These are the activations of a small neural network, seen along a few directions. Each row is one input.
In each table, some parts of the input vary, and every possible input appears once, in random order.
A made-up example of a description, with smaller parts first: one of 2 separate values, together with either a single point or one of 9 places along a line or (one of 5 places around a ring, together with one of 6 places along a line).
Shared parts are said once, and a part with two or three values counts as separate values.
In the rows, zero is written as 128.

Other details of the inputs vary at random and push rows far along two fixed directions, the same in every table; ignore that.

Table:
r1: [122 129 131 108 129 130 142 136 140 125 125 116]
r2: [149 163 143 155 117 113 123 120  86 134 135 135]
r3: [116 106 126 100 133 140 135 133 152 119 122 112]
r4: [154 160 142 155 123 121 124 117  85 132 138 142]
r5: [125 139 138 108 126 138 143 127 139 124 129 116]
r6: [106 106 111 124 126 132 122 136 165 123 134 114]
r7: [137 131 126 129 116 137 134 114 125 129 126 118]
r8: [153 158 156 129 124 125 137 121  88 131 123 138]
r9: [111 108 111 124 127 136 123 133 162 119 136 116]
r10: [154 154 154 129 124 125 133 121  86 131 120 134]
r11: [152 160 157 131 124 124 136 120  81 130 122 140]
r12: [127 130 123 132 123 129 126 124 136 123 141 119]
r13: [112 105 109 122 138 137 127 133 164 126 139 118]
r14: [108 106 108 125 136 134 124 136 162 131 136 119]
r15: [121 134 124 132 126 128 132 127 140 132 145 111]
r16: [129 124 122 128 118 144 137 116 138 125 128 111]
r17: [123 125 120 133 127 138 127 128 140 123 141 122]
r18: [107 106 108 122 137 134 127 134 167 131 139 115]
r19: [123 131 131 110 129 127 140 134 133 124 123 119]
r20: [146 165 143 158 120 117 125 122  85 140 137 137]
r21: [123 134 137 109 128 135 140 128 137 124 126 120]
r22: [118  43  97 154 165  73  57 156 103 141  50 245]
Description of these inputs: one of 2 separate values, together with either a single point or one of 4 places along a line or one of 6 places around a ring.
Q: Changing only the choice among 2 separate values turns r7 into r16. The same change can be made to r10. Which row results?
A: r3
Q: Change only the choice among 2 separate values in r14. List by row number the other rows that result.
A: r18
Q: Change only the place on the ring of 6 in r15. List by row number the other rows that result.
A: r2, r4, r12, r13, r18

Table:
r23: [ 88  34 113  70 184 122 134 177 178 141  63 174]
r24: [ 63  49  70 141 160  91  84 161 170 150  98 142]
r25: [120  17  78  95 135 103 104 132 176 118  91 143]
r26: [187 157 146 159 114  82 119  90  42 166  85 178]
r27: [159 161 117 198 157  82 107 124  61 157 114 207]
r28: [114 119 131 144  95 151 132 120 128 110  98 100]
r29: [122 160 143 126 105 209 162 102 145 103 158  69]
r30: [115 126 128 133  97 145 136 103 140 151 100 109]
r31: [139 168 145 136 126 168 129 117 163 118 215  67]
r32: [169 163 144 204 131  93  86 126  52 125 138 216]
r33: [114 151 157  81 105 102 151 126 149 103  98 127]
r34: [110 182 113 147 112 166 168 116 167 113 213  92]
r35: [166 145 129 102 120 169 172  90 145 115 183  63]
r36: [183 164 175 121 163 107 118 147  25 136  90 188]
r37: [161 160 164 200 126  71  83 130  18 164 126 174]
r38: [119 177 171  65 129 169 176 123 141  97 163  77]
r39: [ 69  57  56 142 123  91  92 160 189 125 103 171]
r40: [105 172 123 146 146 169 158 119 146 144 203  62]
r41: [166 182 119 205 124  62 100 125  41 168 108 187]
r42: [ 70  42 109  52 141  99 105 171 181 102  62 151]
r43: [126 163 138 116 106 205 167  90 154 146 157  78]
r44: [ 84  33 107  69 161 103 131 187 182 145  49 154]
r45: [153 128 125 120 120 179 136 112 129  91 152  91]
r46: [153 155 128 103 119 180 180  80 150 144 172  81]
r47: [151 126 129 136  97 142 133 116 111  93 127  85]
r48: [ 77  57 116  58 159 106 111 143 204  96  64 194]
r49: [116 116 136 150 154 136 119 133 136 137 171 118]
r50: [180 171 162 198 113  73  65 133  32 146 125 178]
r51: [125 179 118 145  89 144 139 125 165 109 202  64]
r52: [133 129 148  77 131 122 144 161 120 126 109 100]
Q: Describe the family of inputs behind these rows.
A: one of 2 separate values, together with either one of 4 places along a line or one of 5 places around a ring or one of 6 places around a ring
Q: Changing only the choice among 2 separate values turns r39 into r34. The same change can be made to r37. Which row results?
A: r49
Q: Change only the place on the line of 4 in r48. List by row number the other rows that result.
A: r23, r36, r38
Q: A walk changes only the place on the ring of 5. It starts at r29 and steps to r43. List the rest of the walk in order.
A: r46, r35, r45

Table:
r53: [122  47 109 111 147  85  94 149 119 138  56 179]
r54: [164 158 154 143 113  99 124 118  52 137  83 172]
r55: [165 211 178 124  94 153 168 109  78 116 165  74]
r56: [ 82 117 101  99 131 134 145 142 209 128 160  84]
r57: [144 111 146 130 143 109 102 140  78 122  86 189]
r58: [143 126 145 131 136 108 111 128  80 124  78 195]
r59: [123 107 126 162 138  75  83 157  89 128  83 190]
r60: [115 124 122  86 110 148 169 115 174 128 138  65]
r61: [ 79 117 104 106 136 144 147 150 210 136 162  92]
r62: [161 220 174 122  87 155 178  98  89 117 158  78]
r63: [149 225 168 153 118 141 162 128  89 145 197  81]
r64: [176 180 155 209 113 111 102 107  22 154 129 156]
r65: [ 77 114 103 112 117 135 143 142 204 112 143  86]
r66: [124  63  90 155 164 102  79 146 124 132 104 196]
r67: [ 90  99  90 134 114 162 134 115 198 133 152  78]
r68: [102  75 117  81 158 150 132 145 186 120 120 119]
r69: [113  94  94 119 129 151 122 129 197 105 171  91]
r70: [120  45  93 161 138  92  54 142 133 127  86 195]
r71: [134  77 122 119 140  94  94 151 106 129  59 181]
r72: [ 99 101  91 128 136 169 137 129 190 133 168  72]
r73: [141 115 141 127 146 108 107 130  90 130  77 202]
r74: [160 239 172 150 110 135 166 116  80 139 202  69]
r75: [117  56  90 163 128  92  64 130 136 130  83 201]
r76: [ 87 118 104 102 121 131 134 134 201 115 152  88]
r77: [117  58 116 115 149 102  84 155 117 118  56 198]
r78: [110  92 113  80 125 147 148 137 188 122 127  70]
r79: [131 116 130 151 141  73  82 147  87 133 100 185]
r80: [162 173 133 198 127 115 115 105  45 161 125 172]
r81: [107 103  89 119 122 153 133 119 207 107 169  95]
r82: [179 188 142 193 125 111 123 104  40 144 145 174]
r83: [173 233 192 128 109 169 185  98  71 120 189  71]
r84: [ 99 104 120  74 143 167 160 128 204 119 138  93]
r85: [168 242 185 129  87 164 185  91  73 116 170  76]
r86: [165 164 165 137 142 113 133 114  61 146 107 175]
r87: [103  94 123  75 151 161 151 136 192 121 148  87]
r88: [105 102 111  81 117 148 159 125 192 124 122  77]
Q: Describe the family of inputs behind these rows.
A: one of 2 separate values, together with either one of 4 places along a line or one of 5 places around a ring or one of 9 places along a line
Q: Change only the place on the line of 4 in r74. List by row number the other rows that result.
A: r59, r63, r79
